These are the activations of a small neural network, seen along a few directions. Each row is one input.
Each table varies a few parts of the input and shows all the possible inputs, shuffled.
Descriptions start from the smaller parts, as in this example, which fits no table here: one of 4 places along a line, together with either a single point or one of 9 places around a ring or (one of 2 separate values, together with one of 5 places around a ring).
Shared parts are said once, and a part with two or three values counts as separate values.
In the rows, 128 means zero.

Other details of the inputs vary at random and push rows far along three fixed directions, the same in every table; ignore that.

Table:
x1: [114 130 107 112  71 114 203  94 200 190 229 107]
x2: [131 134 124 130 132 127 129 127 125 129 127 132]
x3: [130 128 132 128 135 125 124 123 134 125 131 134]
x4: [123 129 135 128 130 128 123 127 126 131 129 126]
x5: [133 133 122 130 132 127 131 128 128 128 123 129]
x6: [126 128 132 129 130 128 125 128 129 130 125 123]
x7: [122 127 136 130 131 128 124 129 133 127 127 123]
x8: [123 129 128 131 131 130 128 132 129 128 124 122]
x9: [130 129 123 126 133 125 124 127 127 131 127 129]
x10: [122 124 132 127 134 126 122 126 133 126 131 128]
x11: [131 128 129 130 135 125 126 126 137 124 128 132]
x12: [131 133 128 132 132 127 131 128 132 126 124 130]
x13: [124 131 124 129 131 129 127 130 124 131 127 125]
x14: [127 126 126 128 133 126 124 128 131 128 126 125]
x15: [133 130 133 130 135 124 126 125 137 124 127 133]
x16: [126 131 122 129 132 128 127 129 124 130 127 128]
x17: [123 128 125 130 132 129 128 131 130 127 125 123]
x18: [135 130 126 129 134 125 127 125 133 127 126 131]
x19: [133 134 122 129 131 127 130 128 124 131 124 131]
x20: [126 129 123 130 133 128 128 130 131 126 126 125]
x21: [123 130 138 129 129 128 124 127 125 132 128 126]
x22: [122 130 131 131 129 131 129 132 128 128 124 122]
x23: [126 131 124 130 130 130 129 131 125 130 122 121]
x24: [136  38 130 165  72 125 139 141 112 130 117 177]
x25: [127 130 122 130 131 129 129 131 126 130 123 123]
x26: [133 128 123 128 134 126 125 126 132 127 126 129]
x27: [128 126 129 128 136 125 122 125 134 125 131 133]
x28: [130 129 126 127 134 125 123 125 129 129 130 133]
x29: [129 131 127 130 133 127 129 126 130 127 127 131]
x30: [124 127 128 127 132 126 122 127 128 130 130 128]
x31: [132 135 127 130 131 127 130 126 125 130 126 132]
x32: [129 126 127 129 136 126 124 127 136 124 128 130]
x33: [132 131 119 130 132 128 130 129 128 129 124 127]
x34: [129 130 123 131 133 128 129 130 132 126 125 128]
x35: [143 137 135  59  75 157 128 132 111  51 143 121]
x36: [121 130 133 130 130 130 127 130 126 129 126 123]
x37: [123 134 133 131 128 130 128 130 121 133 125 124]
x38: [126 126 127 129 135 126 124 128 136 125 129 128]
x39: [124 128 125 130 134 128 127 129 129 127 127 128]
x40: [127 129 125 130 133 128 127 128 130 127 128 130]
x41: [123 132 131 130 128 130 128 130 122 132 126 124]
x42: [121 129 130 130 131 130 127 130 127 129 127 124]
x43: [123 131 127 130 130 130 127 130 122 132 126 124]
x44: [139 134 126  59  76 157 132 132 114  52 150 123]
x45: [124 128 131 128 131 128 122 127 126 131 129 126]
x46: [132 131 128 128 133 125 124 124 129 128 130 135]
x47: [126 133 131 131 128 131 131 131 124 132 122 121]
x48: [121 131 136 131 129 131 128 130 126 130 126 124]
x49: [126 134 131 129 126 130 130 131 120 134 123 123]
x50: [132 133 119 128 131 128 129 129 124 132 125 129]
x51: [129 131 120 128 131 128 128 130 123 131 124 127]
x52: [136 134 127 131 132 127 130 134 110 135 134 125]
x53: [126 131 135 128 128 128 125 128 124 134 126 124]
x54: [126 133 128 129 126 130 129 130 121 134 123 122]
x55: [135 136 125 130 130 127 131 127 124 131 123 131]
x56: [138  43 123 164  70 129 147 144 112 129 112 170]
x57: [130 131 125 131 133 127 130 129 132 126 125 130]
x58: [127 129 128 126 130 127 124 128 125 133 126 125]
x59: [130 132 130 130 133 127 130 126 130 127 127 132]
x60: [127 127 128 128 131 128 125 128 129 129 125 123]
x61: [123 126 132 129 132 128 124 129 134 127 128 124]
x62: [136 131 129 129 133 125 128 124 133 127 125 132]
x63: [127 128 125 126 132 126 123 128 127 132 127 126]
x64: [126 132 124 128 128 130 128 131 121 133 123 123]
x65: [127 131 121 128 130 128 128 130 123 132 124 124]
x66: [135 135 125 131 131 127 132 127 128 128 122 129]
x67: [130 127 123 128 133 126 125 127 132 128 127 127]
x68: [126 130 132 127 128 128 124 127 125 133 126 124]
x69: [124 125 129 128 134 126 123 129 135 125 128 125]
x70: [122 128 139 130 130 129 125 129 132 128 127 124]
x71: [133 132 132 129 133 124 125 123 129 129 129 135]
x72: [122 132 134 132 128 131 130 132 128 129 124 122]
x73: [131 130 135 129 135 124 125 123 135 126 130 135]
x74: [129 132 122 129 132 128 128 128 125 130 127 130]
x75: [135 131 126 127 133 124 125 124 128 130 127 133]
x76: [133 130 123 127 133 125 124 126 128 131 127 131]
x77: [136 133 129 128 132 124 126 124 128 131 126 134]
x78: [121 128 141 129 131 129 124 127 130 129 129 126]
x79: [121 127 138 128 132 128 122 127 131 128 129 125]
x80: [121 125 134 128 133 128 122 127 132 128 130 126]
x81: [125 132 128 131 128 130 130 131 125 131 122 121]
x82: [137 131 131 129 134 125 126 131 113 134 138 127]
Each input here is: one of 2 separate values, together with either a single point or (one of 5 places around a ring, together with one of 8 places along a line).
- The inputs of x41 and x4 match in every part but the choice among 2 separate values. If x65 is changed in the same way as x41 into x4, which row does it become? => x63
- The inputs of x31 and x71 match in every part but the choice among 2 separate values. If x17 is changed in the same way as x31 into x71, which row does it become? => x69
- Which other rows does x39 become when the place on the ring of 5 takes its other values? List them by row number. => x16, x20, x51, x56
- Which other rows does x55 become when the place on the ring of 5 takes its other values? List them by row number. => x12, x31, x59, x66
- Which other rows does x28 become when the choice among 2 separate values takes its other values? List them by row number. => x74
